A small network was trained on invented records. Each row is its activation on one of them, seen along a few directions.
After each row come some of the record's fields: Kapum, Vatos, Kerof, Tatap, Bom, Sefed.
Not every record has every field; a missing one is written none.
Other fields move the rows too, some of them a lot.
(in the rows, 500 means zero)
Random noise pushes rows far along 2 fixed directions. That doesn't count. These rows show it; they differ only by the noise:
[424 690 373 284 317 725 777 628 245 444 531 441 363 273 306 523 602 686
 443]
[384 650 347  50 230 590 563 359 194 595 337 427 505 283 513 582 466 514
 487]
[331 578 396 321 319 658 607 487 302 508 581 468 491 392 392 592 552 524
 487]
[199 413 457 561 387 645 472 445 441 507 812 526 607 589 385 667 567 373
 529]

[653 432 485 547 648 420 460 608 487 576 460 331 536 472 394 497 564 513
 481] : {Kapum: none, Vatos: g1, Kerof: w1, Tatap: p2, Bom: z2, Sefed: h2}
[625 463 511 473 558 413 409 545 450 581 483 327 578 456 397 496 575 550
 455] : {Kapum: none, Vatos: g1, Kerof: w2, Tatap: p2, Bom: z2, Sefed: h2}
[635 430 458 262 386 323 284 266 396 660 166 418 586 371 621 436 397 401
 476] : {Kapum: none, Vatos: g3, Kerof: w1, Tatap: p1, Bom: z2, Sefed: h1}
[542 772 367 111 352 543 685 484 307 502 200 485 355 291 611 479 436 666
 452] : {Kapum: l1, Vatos: g2, Kerof: w1, Tatap: p1, Bom: z2, Sefed: h1}
[663 511 514 185 407 426 457 387 349 618 247 389 542 325 535 461 442 491
 476] : {Kapum: none, Vatos: g1, Kerof: w1, Tatap: p2, Bom: z2, Sefed: h2}
[661 479 577 600 526 560 603 652 503 391 596 429 434 476 277 417 640 619
 472] : {Kapum: none, Vatos: g3, Kerof: w2, Tatap: none, Bom: none, Sefed: none}
[837 445 484 282 432 403 522 506 342 615 196 220 491 161 341 329 571 593
 446] : {Kapum: none, Vatos: g1, Kerof: w1, Tatap: p1, Bom: z2, Sefed: h1}
[186 267 573 534 412 424 170 158 649 613 688 646 775 778 747 712 348  47
 619] : {Kapum: l3, Vatos: g2, Kerof: w1, Tatap: p2, Bom: z2, Sefed: h2}
[417 480 423 219 389 501 442 347 325 648 388 401 579 395 520 579 498 399
 525] : {Kapum: l4, Vatos: g2, Kerof: w2, Tatap: p2, Bom: z1, Sefed: h2}
[712 530 672 528 444 505 669 571 564 363 389 604 284 304 517 301 438 561
 500] : {Kapum: l1, Vatos: g2, Kerof: w2, Tatap: none, Bom: none, Sefed: none}
[414 689 323 459 604 474 542 633 490 500 455 479 527 599 554 577 499 600
 414] : {Kapum: l3, Vatos: g2, Kerof: w1, Tatap: p1, Bom: z2, Sefed: h2}
[556 467 566 586 525 469 430 468 569 486 455 599 479 567 614 465 370 431
 511] : {Kapum: none, Vatos: g3, Kerof: w1, Tatap: p1, Bom: z2, Sefed: h2}
[421 494 442 296 392 455 420 351 452 579 398 510 592 493 617 566 410 353
 536] : {Kapum: l3, Vatos: g2, Kerof: w1, Tatap: p1, Bom: z2, Sefed: h1}
[611 414 555 221 212 504 468 284 289 593 291 457 463 180 495 406 404 433
 571] : {Kapum: none, Vatos: g3, Kerof: w1, Tatap: p1, Bom: z2, Sefed: h1}
[538 456 655 405 302 621 588 365 470 423 527 604 393 358 449 415 486 447
 603] : {Kapum: none, Vatos: g3, Kerof: w2, Tatap: none, Bom: none, Sefed: none}
[353 458 351  39 298 334 203  78 314 762 198 454 751 469 740 619 348 247
 566] : {Kapum: l4, Vatos: g2, Kerof: w1, Tatap: p1, Bom: z2, Sefed: h1}
[283 441 448 738 596 525 419 563 600 486 763 527 591 696 477 622 520 442
 526] : {Kapum: l3, Vatos: g2, Kerof: w1, Tatap: p2, Bom: z2, Sefed: h2}
[447 391 517 551 460 556 489 453 519 460 614 519 542 526 381 482 581 455
 546] : {Kapum: none, Vatos: g3, Kerof: w2, Tatap: none, Bom: none, Sefed: none}
[746 377 716 762 678 356 441 629 677 476 515 504 463 530 501 388 478 459
 469] : {Kapum: none, Vatos: g1, Kerof: w2, Tatap: p2, Bom: z2, Sefed: h2}
[365 545 422 448 486 531 539 491 515 495 512 553 522 521 548 550 484 485
 485] : {Kapum: l3, Vatos: g2, Kerof: w1, Tatap: p1, Bom: z1, Sefed: h1}
[417 551 461 631 605 425 434 542 566 516 504 571 540 632 607 537 441 502
 438] : {Kapum: l4, Vatos: g2, Kerof: w1, Tatap: p1, Bom: z2, Sefed: h2}
[315 577 425 165 334 499 449 266 406 574 344 556 559 489 722 618 357 378
 515] : {Kapum: l1, Vatos: g2, Kerof: w1, Tatap: p2, Bom: z2, Sefed: h2}
[516 465 537 675 448 754 841 790 507 301 794 508 320 364 159 417 708 641
 511] : {Kapum: l3, Vatos: g2, Kerof: w1, Tatap: p1, Bom: z2, Sefed: h1}
[361 739 403 568 607 573 648 663 568 375 579 580 401 664 586 582 533 688
 422] : {Kapum: l1, Vatos: g2, Kerof: w2, Tatap: p1, Bom: z2, Sefed: h2}
[725 347 773 798 474 520 557 562 667 325 608 653 331 460 412 297 484 487
 562] : {Kapum: none, Vatos: g3, Kerof: w2, Tatap: none, Bom: none, Sefed: none}
[318 569 376 196 385 463 354 233 393 658 345 522 628 552 751 657 371 342
 542] : {Kapum: l4, Vatos: g2, Kerof: w1, Tatap: p1, Bom: z1, Sefed: h2}
[655 464 476 396 532 473 521 542 410 567 367 383 521 364 386 437 527 541
 470] : {Kapum: none, Vatos: g1, Kerof: w1, Tatap: p1, Bom: z1, Sefed: h1}
[756 565 611 747 734 343 537 676 671 463 352 533 370 490 598 349 374 628
 472] : {Kapum: none, Vatos: g1, Kerof: w1, Tatap: p1, Bom: z2, Sefed: h1}
[366 767 345 238 485 526 598 464 445 517 317 543 448 499 728 596 407 599
 446] : {Kapum: l3, Vatos: g2, Kerof: w1, Tatap: p1, Bom: z1, Sefed: h2}
[530 617 502 232 306 581 627 441 370 461 371 559 393 308 496 421 499 565
 514] : {Kapum: l4, Vatos: g2, Kerof: w2, Tatap: none, Bom: none, Sefed: none}
[613 386 511 390 387 580 547 511 353 525 509 362 506 361 290 479 593 473
 520] : {Kapum: none, Vatos: g3, Kerof: w1, Tatap: p1, Bom: z2, Sefed: h2}
[692 658 520 312 456 512 644 517 386 502 207 518 309 282 615 381 388 641
 469] : {Kapum: none, Vatos: g3, Kerof: w1, Tatap: p1, Bom: z1, Sefed: h2}
[694 532 404 338 562 446 536 623 331 596 343 266 555 344 314 448 590 668
 447] : {Kapum: none, Vatos: g1, Kerof: w1, Tatap: p1, Bom: z2, Sefed: h2}
[542 594 408 668 639 516 572 712 523 453 533 409 463 552 390 468 613 699
 382] : {Kapum: none, Vatos: g3, Kerof: w1, Tatap: p1, Bom: z2, Sefed: h2}
[385 574 462 432 467 556 579 538 453 485 551 508 499 507 482 574 499 529
 462] : {Kapum: l1, Vatos: g2, Kerof: w1, Tatap: p2, Bom: z2, Sefed: h2}
[387 517 434 559 479 668 682 636 481 410 650 533 438 458 341 510 590 572
 483] : {Kapum: l1, Vatos: g2, Kerof: w1, Tatap: p1, Bom: z1, Sefed: h1}
[644 428 481 545 597 439 487 604 465 542 474 369 553 450 329 443 592 574
 460] : {Kapum: none, Vatos: g1, Kerof: w1, Tatap: p1, Bom: z2, Sefed: h1}
[426 479 379 442 458 531 469 487 395 544 518 456 578 496 396 529 555 498
 497] : {Kapum: none, Vatos: g3, Kerof: w1, Tatap: p1, Bom: z2, Sefed: h1}
[482 225 580 298 332 368 151 103 398 703 439 401 757 451 516 535 447 203
 632] : {Kapum: none, Vatos: g3, Kerof: w2, Tatap: none, Bom: none, Sefed: none}
[551 600 411 383 543 396 409 465 452 575 272 450 522 498 629 497 436 566
 357] : {Kapum: none, Vatos: g3, Kerof: w1, Tatap: p1, Bom: z1, Sefed: h2}
[459 497 517 511 442 641 685 622 456 417 650 470 423 432 339 520 605 541
 471] : {Kapum: l1, Vatos: g2, Kerof: w1, Tatap: p2, Bom: z2, Sefed: h2}

Which values does each new row have?
[546 226 706 898 716 354 256 463 763 511 737 518 655 764 472 515 538 305
 547] : {Kapum: none, Vatos: g1, Kerof: w2, Tatap: none, Bom: none, Sefed: none}
[492 599 471 411 461 556 611 579 414 470 505 469 439 448 430 515 582 576
 446] : {Kapum: l4, Vatos: g2, Kerof: w2, Tatap: p2, Bom: z2, Sefed: h2}
[253 242 491 303 357 374 161  73 517 708 480 522 808 602 714 662 361  79
 626] : {Kapum: l3, Vatos: g2, Kerof: w1, Tatap: p1, Bom: z1, Sefed: h1}
[432 723 352 463 541 575 661 646 417 460 481 524 404 484 466 516 543 694
 457] : {Kapum: l4, Vatos: g2, Kerof: w1, Tatap: p1, Bom: z2, Sefed: h1}
[323 289 483 740 735 353 174 440 635 639 711 434 836 846 509 677 527 333
 456] : {Kapum: none, Vatos: g1, Kerof: w1, Tatap: p1, Bom: z1, Sefed: h2}
[376 417 474 503 527 558 436 414 470 561 587 478 587 587 492 611 507 399
 541] : {Kapum: none, Vatos: g3, Kerof: w1, Tatap: p1, Bom: z1, Sefed: h2}
[199 327 516 827 524 605 420 500 638 443 935 640 628 769 408 623 592 343
 555] : {Kapum: l4, Vatos: g2, Kerof: w1, Tatap: p1, Bom: z2, Sefed: h1}
[633 526 458 465 532 454 498 542 434 518 397 415 466 445 429 446 567 604
 476] : {Kapum: none, Vatos: g3, Kerof: w2, Tatap: p1, Bom: z2, Sefed: h1}
[497 340 542 411 559 243 116 160 581 694 342 476 757 662 747 573 367 257
 566] : {Kapum: none, Vatos: g1, Kerof: w2, Tatap: none, Bom: none, Sefed: none}
[322 281 526 754 527 551 386 488 636 453 882 474 672 694 343 594 631 381
 602] : {Kapum: l3, Vatos: g2, Kerof: w2, Tatap: none, Bom: none, Sefed: none}
[371 538 485 563 567 509 525 549 594 459 602 557 517 611 546 567 514 477
 455] : {Kapum: l3, Vatos: g2, Kerof: w2, Tatap: p2, Bom: z1, Sefed: h2}
[268 429 438 549 448 570 454 446 512 517 691 531 605 550 455 594 528 440
 531] : {Kapum: l3, Vatos: g2, Kerof: w1, Tatap: p1, Bom: z1, Sefed: h1}
[794 602 528 202 454 312 408 420 344 653  72 391 475 260 656 386 311 557
 438] : {Kapum: none, Vatos: g1, Kerof: w1, Tatap: p2, Bom: z2, Sefed: h2}
[595 463 645 459 349 531 470 369 517 431 501 590 431 480 551 423 449 455
 600] : {Kapum: none, Vatos: g3, Kerof: w2, Tatap: none, Bom: none, Sefed: none}
[659 591 599 651 566 621 735 737 526 320 609 501 293 474 325 404 627 708
 478] : {Kapum: none, Vatos: g3, Kerof: w2, Tatap: none, Bom: none, Sefed: none}
[313 324 590 742 531 461 336 362 676 515 652 696 594 682 645 556 390 253
 552] : {Kapum: l4, Vatos: g2, Kerof: w1, Tatap: p1, Bom: z1, Sefed: h1}
[376 353 508 548 493 438 247 315 523 596 594 494 682 700 586 633 457 318
 546] : {Kapum: none, Vatos: g3, Kerof: w1, Tatap: p1, Bom: z2, Sefed: h2}
[620 512 393 554 623 495 518 705 375 551 530 269 545 434 238 488 633 690
 435] : {Kapum: none, Vatos: g1, Kerof: w1, Tatap: p1, Bom: z2, Sefed: h2}
[500 309 608 431 457 420 274 212 546 600 480 483 643 587 609 559 439 238
 582] : {Kapum: none, Vatos: g3, Kerof: w2, Tatap: none, Bom: none, Sefed: none}
[477 214 731 855 531 463 347 351 761 438 703 684 519 669 586 461 429 230
 632] : {Kapum: none, Vatos: g3, Kerof: w2, Tatap: none, Bom: none, Sefed: none}
